A small network was trained on made-up records. Each row is its average activation on records with the value named, seen along a few directions.
Related values have similar rows: they may be neighbours, one step apart, or belong to one group.
In the rows, zero is written as 500.
Strong random noise was added to every row along 12 fixed directions; ignore it. To show where, here is one row again and again, with new noise each time:
[551 455 499 541 548 543 686 543 509 636 771 409 340 580 411 437 599 595 659 482 539 730 516 524 431 483]
[404 682 663 500 382 624 484 380 523 494 667 275 359 605 498 774 621 528 307 708 775 640 567 463 455 416]
[277 488 305 490 435 504 437 548 640 425 655 432 418 380 427 585 612 497 600 433 466 662 550 323 448 330]
[568 371 708 532 665 334 756 527 452 649 168 461 510 666 458 228 475 453 597 442 678 538 279 715 514 835]
[448 583 604 264 349 504 521 411 565 332 398 451 541 628 573 624 458 639 431 492 678 587 442 599 553 534]
[536 330 192 421 527 423 432 650 385 496 575 589 740 423 625 548 361 632 707 379 161 572 497 652 405 345]
[332 594 541 428 377 366 598 576 479 565 591 414 526 440 884 223 465 331 505 480 309 484 393 551 403 504]
[613 721 439 287 523 623 627 453 609 381 787 496 540 727 507 604 461 793 524 383 514 692 494 473 593 420]
[808 601 542 537 550 579 396 442 453 260 548 666 496 661 406 567 426 363 474 494 479 502 534 359 671 605]
[406 636 613 651 448 442 605 584 340 297 466 416 540 659 536 500 532 394 297 634 849 406 446 371 516 642]
[474 528 582 597 706 570 136 271 579 448 276 730 381 433 296 360 325 376 347 455 329 359 588 341 823 528]
[359 612 453 619 438 623 379 486 468 264 714 549 455 516 458 542 440 606 377 546 602 345 736 257 544 360]
[762 599 713 540 558 622 517 354 615 632 234 526 466 509 334 340 356 732 527 483 661 307 597 579 585 821]
[456 287 534 465 387 532 579 499 547 545 436 508 338 423 303 356 486 813 686 440 669 567 602 620 486 586]


Vofis, 10 values:
l2: [413 458 373 577 547 339 598 732 447 232 612 800 429 632 437 202 543 191 493 337 363 576 400 219 724 449]
l4: [231 440 447 301 571 515 660 479 520 271 866 413 501 784 679 713 556 532 437 475 519 693 468 564 435 123]
l9: [450 486 343 453 324 543 490 592 537 289 565 513 447 390 407 605 618 619 424 547 675 520 511 275 627 452]
l8: [672 585 726 511 591 675 259 274 501 548 328 640 520 515 539 510 319 622 312 618 492 163 764 521 645 554]
l3: [588 225 323 386 561 454 568 539 551 531 628 622 372 385 369 433 586 385 808 265 168 717 379 568 458 379]
l6: [487 542 739 374 582 455 405 272 841 368 254 616 476 654 572 586 477 284 427 442 472 259 568 477 499 389]
l7: [404 440 607 491 413 348 689 614 388 451 530 489 616 557 852 182 376 418 553 478 427 269 470 605 357 582]
l5: [243 482 494 746 644 538 580 456 447 440 497 610 295 567 86 366 669 569 322 458 891 437 514 153 733 516]
l10: [285 417 649 331 582 514 463 269 883 751 242 275 601 467 687 809 669 315 611 448 535 314 523 638 111 317]
l1: [311 266 567 477 641 464 454 341 712 493 109 591 316 457 27 441 573 488 662 292 681 537 459 451 614 583]
Each value of Vofis is a pair of two hidden parts, and every pair occurs once (2 first parts, 5 second parts).
l4 and l10 share the first part; l4 and l7 share the second. Which value has the first part of l7 and the second part of l10? -> l5
l1 and l8 share the first part; l1 and l3 share the second. Which value has the first part of l3 and the second part of l8? -> l9

Gibon, 10 values:
c7: [567 192 592 442 394 453 390 464 507 375 415 709 298 462 384 382 445 323 709 420 343 580 581 605 546 498]
c10: [670 459 569 482 721 582 556 343 641 729 605 453 337 539 335 552 604 431 662 396 386 687 456 553 469 477]
c4: [157 583 345 447 412 501 355 510 416 422 669 503 503 358 627 508 512 577 231 581 433 524 513 342 637 233]
c9: [501 441 429 753 568 325 479 688 249 521 271 501 752 479 582 596 507 289 366 630 534 309 437 547 377 537]
c1: [643 354 445 416 334 513 440 515 417 654 423 412 493 343 478 643 574 529 611 570 478 711 401 666 441 595]
c6: [626 691 575 496 364 500 219 436 353 534 353 454 701 343 809 575 300 415 330 677 311 274 539 610 477 588]
c5: [287 296 561 463 462 331 707 611 507 697 484 405 408 520 641 298 604 466 604 500 536 608 400 656 367 476]
c3: [705 232 607 681 546 528 414 487 485 311 657 610 274 649 423 518 519 124 703 554 428 505 703 403 432 471]
c8: [391 662 478 483 377 604 415 442 571 419 424 449 639 401 500 595 368 757 446 518 619 238 656 485 404 487]
c2: [284 447 595 290 440 343 676 504 578 302 214 537 456 623 431 431 645 386 412 387 773 700 186 504 672 646]
Each value of Gibon is a pair of two hidden parts, and every pair occurs once (5 first parts, 2 second parts).
c6 and c8 share the first part; c6 and c4 share the second. Which value has the first part of c4 and the second part of c8? -> c2
c3 and c7 share the first part; c3 and c5 share the second. Which value has the first part of c5 and the second part of c7? -> c9

Soro, 10 values:
p1: [430 558 519 454 514 431 552 545 397 587 489 345 470 535 443 644 577 494 356 597 589 779 292 615 569 508]
p10: [638 546 591 525 712 623 382 305 600 664 629 558 377 564 461 503 498 461 497 500 324 534 614 452 592 394]
p8: [397 559 290 573 556 475 550 606 487 565 543 443 620 411 461 546 571 595 513 425 499 504 447 406 440 448]
p7: [135 461 324 520 435 341 390 599 633 348 280 439 464 308 326 578 661 377 424 489 648 581 352 285 569 476]
p9: [470 539 514 341 477 413 607 504 632 459 486 490 431 557 530 447 643 291 519 396 434 756 260 482 597 530]
p6: [487 543 700 395 442 419 515 460 461 638 423 360 545 587 832 529 477 297 403 654 451 524 392 704 402 524]
p5: [462 413 530 595 571 461 598 553 386 490 536 490 432 606 401 572 655 352 400 582 660 617 397 464 523 478]
p2: [365 721 627 471 576 562 495 351 615 666 382 460 557 489 565 380 380 642 348 484 495 297 527 548 520 503]
p3: [467 441 514 399 121 460 657 603 635 310 421 393 336 385 417 412 627 504 703 466 761 664 494 449 431 726]
p4: [571 410 583 315 413 479 475 387 609 581 302 403 506 430 552 581 514 524 652 470 517 587 428 687 406 621]
Each value of Soro is a pair of two hidden parts, and every pair occurs once (5 first parts, 2 second parts).
p4 and p10 share the first part; p4 and p8 share the second. Which value has the first part of p8 and the second part of p10? -> p5
p9 and p2 share the first part; p9 and p7 share the second. Which value has the first part of p7 and the second part of p2? -> p1

Bapo, 10 values:
f4: [701 445 321 529 707 524 860 671 552 622 875 512 536 674 396 526 637 571 841 321 446 661 491 487 277 402]
f8: [486 630 620 655 972 352 614 471 377 464 297 609 789 790 734 200 336 129 368 380 409 156 274 403 573 681]
f5: [33 305 541 317 407 379 443 458 586 308 193 657 567 487 621 390 318 721 387 365 561 226 623 637 521 289]
f10: [491 597 425 305 384 487 706 588 468 58 771 584 459 690 501 333 525 560 548 359 628 715 334 292 725 601]
f7: [451 669 366 611 724 538 529 481 761 484 472 340 514 513 229 632 577 451 581 384 579 538 441 265 477 527]
f6: [586 340 529 682 565 525 345 458 361 847 61 515 479 195 217 459 511 663 389 613 617 420 483 637 616 732]
f2: [523 424 634 687 917 591 306 294 477 619 496 718 376 713 358 441 425 387 294 563 393 399 615 402 742 357]
f9: [753 481 709 375 303 461 538 494 492 475 502 404 356 672 482 738 627 349 579 642 613 870 428 703 472 605]
f3: [752 264 696 469 634 439 530 464 187 441 872 604 484 927 909 438 326 239 563 607 153 587 552 755 473 287]
f1: [811 941 641 153 245 668 613 344 637 488 924 442 532 616 921 565 445 497 532 424 226 558 501 590 387 450]
Each value of Bapo is a pair of two hidden parts, and every pair occurs once (2 first parts, 5 second parts).
f3 and f2 share the first part; f3 and f9 share the second. Which value has the first part of f9 and the second part of f2? -> f5
f4 and f7 share the first part; f4 and f6 share the second. Which value has the first part of f6 and the second part of f7? -> f10
